These are the activations of a small neural network, seen along a few directions. Each row is one input.
Each table varies a few parts of the input and shows all the possible inputs, shuffled.
Descriptions start from the smaller parts, as in this example, which fits no table here: one of 6 places along a line, together with either a single point or one of 11 places along a line or (one of 3 separate values, together with one of 8 places around a ring).
Shared parts are said once, and a part with two or three values counts as separate values.

Rows:
r1: [-6,-6,-13,-4,-12,-20,-9,1,20,28,15,5,2]
r2: [-25,25,61,-7,62,27,-20,26,-65,-92,9,-10,36]
r3: [-2,-8,-24,10,-24,-21,-3,16,21,16,-3,-7,1]
r4: [-7,-4,-11,-6,-16,-15,2,1,20,27,3,-2,3]
r5: [-7,-9,-6,-4,-2,0,6,-22,10,24,1,-8,-3]
r6: [-3,2,3,-36,-16,54,-26,-5,13,-54,-42,68,48]
r7: [11,-7,8,15,-2,8,0,-23,0,7,14,-12,-27]
r8: [0,-12,-27,12,-20,-26,-14,16,21,18,9,0,-1]
r9: [-7,-12,-8,-2,2,-5,-4,-22,10,26,13,-1,-5]
r10: [6,-5,6,12,3,1,-1,-20,9,21,15,-4,-11]
r11: [14,-4,13,22,2,5,-3,-16,-1,5,8,-15,-37]
r12: [10,-3,9,12,-6,12,10,-22,0,6,3,-19,-26]
r13: [-2,44,-34,-52,32,-35,45,104,-65,-56,-45,38,64]
r14: [5,-2,8,9,-1,6,9,-19,8,20,3,-11,-9]
r15: [13,0,14,20,-2,9,7,-15,-1,4,-4,-22,-36]
What is each input in this table made of?
Answer: either one of 3 separate values or (one of 2 separate values, together with one of 6 places along a line)
Change only the choice among 2 separate values in r5. List by row number the other rows that result.
Answer: r9
Change only the choice among 2 separate values in r14. List by row number the other rows that result.
Answer: r10

Rows:
r16: [14,-44,-20,21,-58,11,-30,-76,89,81,23,18,-41]
r17: [40,25,14,0,27,18,28,15,-36,-26,-22,40,-5]
r18: [-31,16,51,-2,26,15,5,-20,-1,8,18,-37,15]
r19: [-14,16,54,-13,37,17,-4,-19,-21,-7,37,-5,22]
r20: [-24,18,2,-18,4,-19,35,20,3,28,3,-23,50]
r21: [8,3,31,28,11,2,-40,23,-16,-50,33,-2,-8]
r22: [-13,-6,-31,-21,-42,13,-3,10,35,-5,-35,27,48]
r23: [-4,10,-33,-47,-16,-2,-11,28,13,-10,-25,71,43]
r24: [-9,4,26,39,-1,1,-33,23,4,-36,14,-35,-15]
r25: [-11,-3,8,28,-26,-24,-17,42,9,-22,-8,-42,-4]
r26: [-10,-4,-55,-39,28,-32,12,28,-40,-7,-6,21,8]
r27: [-21,-15,-1,-16,-45,26,-15,-9,38,-11,-41,3,27]
r28: [7,19,-23,-5,4,-51,-11,77,-13,-21,7,26,13]
r29: [-3,-12,-27,-15,48,-3,-6,-1,-48,-26,2,20,8]
r30: [-3,6,-21,22,-24,-36,-4,61,7,-17,-1,-19,17]
r31: [25,20,-15,-1,-20,3,54,26,-9,-1,-41,-6,-1]
r32: [16,13,14,4,-23,13,41,5,-6,-8,-48,-29,-23]
r33: [-10,-19,-4,-9,35,16,-16,-29,-44,-35,16,-5,-13]
r34: [-2,-7,22,-17,-8,48,-40,-30,10,-40,-1,44,21]
r35: [-29,-25,-26,-8,0,-8,9,-10,-19,-9,-22,-43,-9]
r36: [-33,10,31,-12,2,-8,22,0,6,21,-3,-47,28]
r37: [4,-52,-44,31,-13,-21,-7,-76,25,79,37,-28,-71]
r38: [26,-29,-11,69,-41,-35,-39,-19,55,74,56,-31,-68]
r39: [34,17,37,5,14,38,17,-14,-31,-36,-7,13,-26]
r40: [-26,-19,-8,2,24,14,-8,-30,-25,-22,-2,-36,-20]
r41: [4,1,-2,-22,5,27,-30,-3,6,-30,-16,71,43]
r42: [33,34,-17,-27,7,-12,45,45,-29,-6,-31,39,-5]
r43: [-17,-10,17,-5,-19,51,-32,-29,32,-25,-20,10,16]
r44: [58,-12,-6,40,-34,1,25,-63,45,84,13,-17,-89]
r45: [-7,22,32,-19,50,-4,7,9,-27,4,22,23,45]
r46: [-14,31,0,-44,30,-35,25,38,-19,22,11,24,45]
r47: [-20,-18,-53,-14,2,-18,21,10,-21,-3,-15,-21,11]
r48: [1,-18,17,25,-12,-25,6,-68,56,115,60,-30,-39]
r49: [14,10,7,22,25,-20,-30,50,-19,-41,18,25,13]
r50: [18,19,33,16,2,37,25,-15,-12,-21,-26,-21,-33]
The inputs of r44 and r48 match in every part but one. If r31 is changed in the same way as r44 into r48, which row does it become?
Answer: r20
What is each input in this table made of?
Answer: one of 5 separate values, together with either a single point or one of 6 places around a ring
Change only the choice among 5 separate values in r17. List by row number the other rows that result.
Answer: r29, r41, r45, r49
A walk changes only the place on the ring of 6. It starts at r47 and steps to r35. List the rest of the walk in order.
Answer: r40, r33, r29, r26
Which other rows agree with r30 in the choice among 5 separate values? List them by row number.
Answer: r21, r24, r25, r28, r38, r49

Rows:
r51: [0,-5,-14,-10,-16,5,-3,-5,16,6,-12,17,8]
r52: [4,-1,6,17,5,-10,8,-6,-5,13,12,-27,-24]
r53: [-2,1,-20,-10,-11,-15,4,17,9,10,-7,12,14]
r54: [-15,42,23,-45,53,19,7,71,-76,-109,-35,36,71]
r55: [0,2,-15,1,2,-26,10,18,-5,15,6,-8,-2]
r56: [4,-7,25,20,5,17,-7,-36,4,8,17,-21,-28]
r57: [1,-10,6,4,-12,18,-17,-23,19,2,2,8,-5]
r58: [4,-9,4,5,-12,17,-12,-22,16,3,-1,7,-8]
r59: [2,3,-21,-10,-11,-15,10,18,6,11,-10,11,11]
r60: [1,-3,7,17,4,-9,2,-7,-2,12,15,-26,-20]
r61: [3,4,-16,1,3,-26,16,19,-8,16,3,-9,-5]
r62: [-3,-7,-12,-10,-16,6,-8,-7,18,5,-9,18,12]
r63: [0,-9,27,19,5,18,-12,-37,7,8,19,-20,-24]
What is each input in this table made of?
Answer: either a single point or (one of 2 separate values, together with one of 6 places around a ring)
Change only the place on the ring of 6 in r56. List by row number the other rows that result.
Answer: r51, r52, r58, r59, r61

Rows:
r64: [10,-9,-17,5,-19,9,-25,10,14,-23,-12,32,10]
r65: [-5,9,32,21,25,-1,13,-1,-28,-10,22,-45,-11]
r66: [-22,6,-3,-17,-7,-7,-23,37,9,-24,-6,17,48]
r67: [21,1,26,7,-3,37,-4,-27,-7,-24,-6,5,-30]
r68: [-24,15,37,-25,24,25,-9,6,-19,-40,-7,9,46]
r69: [-25,7,29,-11,38,2,0,4,-37,-28,11,-22,16]
r70: [19,5,26,24,17,16,-1,-20,-13,-5,6,-16,-42]
r71: [-24,-1,-12,-4,5,-28,-16,36,-7,-13,9,-11,21]
r72: [-16,-35,29,22,-8,28,-34,-95,48,61,50,-26,-31]
r73: [12,-1,22,-1,13,44,-11,-23,-13,-39,-14,26,3]
r74: [10,4,-13,4,-10,-17,34,2,6,32,-18,-17,-21]
r75: [-5,6,-26,-28,23,-25,21,17,-23,15,2,14,13]
r76: [16,-7,-9,27,-16,-18,-15,14,15,8,4,-5,-30]
r77: [4,7,-14,2,4,-31,38,15,-11,31,4,-27,-2]
r78: [-8,-32,-14,3,-24,-4,-3,-75,63,93,31,-9,-21]
r79: [25,2,-18,-10,-24,5,24,-9,8,17,-20,21,-20]
r80: [-17,15,-11,-40,4,-4,17,23,-4,0,-21,23,49]
r81: [-2,1,23,-2,8,44,-4,-19,-12,-40,-22,4,11]
r82: [-7,14,-16,-40,9,-3,13,19,-6,1,-13,44,42]
r83: [23,3,-16,5,-5,-16,27,-2,3,36,-10,2,-31]
r84: [-12,-1,-18,-3,11,-28,-23,31,-9,-14,18,8,12]
r85: [3,3,-24,-19,-13,13,23,-1,4,2,-36,18,17]
r86: [18,-8,-11,12,-33,2,-18,7,20,-9,-6,14,-19]
r87: [-16,7,-19,-29,16,-27,26,21,-20,14,-6,-7,23]
r88: [-3,-7,-15,4,-22,10,-18,15,16,-24,-20,12,17]
r89: [-5,-2,-6,25,-6,-32,-4,31,2,4,18,-31,-2]
r90: [7,3,26,6,-8,37,4,-22,-5,-26,-14,-16,-21]
r91: [10,9,27,23,33,0,5,-6,-31,-9,30,-24,-22]
r92: [17,6,-19,2,10,-30,32,12,-14,33,12,-8,-12]
r93: [-12,14,33,-23,31,26,-15,1,-20,-41,2,31,38]
r94: [-12,7,23,-9,46,4,-7,-2,-40,-29,19,-1,6]
r95: [4,6,29,23,11,16,8,-16,-11,-7,-2,-36,-33]
r96: [-15,-41,-4,26,-37,-9,-45,-59,66,67,42,-15,-18]
r97: [3,-6,-7,27,-19,-18,-7,18,17,6,-3,-22,-21]
r98: [15,0,-26,-18,-8,14,18,-5,1,4,-27,40,9]
r99: [-12,6,-7,-16,-2,-7,-29,33,7,-25,2,37,41]
r100: [12,4,-17,-11,-27,5,30,-5,11,14,-28,1,-12]
r101: [5,-6,-9,11,-36,3,-11,11,22,-11,-13,-5,-12]
r102: [8,-3,-11,27,-1,-32,-11,27,-1,5,26,-13,-12]
The inputs of r92 and r102 match in every part but one. If r85 is changed in the same way as r92 into r102, which row does it become?
Answer: r88
What is each input in this table made of?
Answer: one of 3 separate values, together with either a single point or (one of 2 separate values, together with one of 6 places around a ring)
Change only the place on the ring of 6 in r87. List by row number the other rows that result.
Answer: r74, r77, r80, r85, r100
Which other rows agree with r65 in the choice among 3 separate values? List them by row number.
Answer: r67, r68, r69, r70, r72, r73, r81, r90, r91, r93, r94, r95
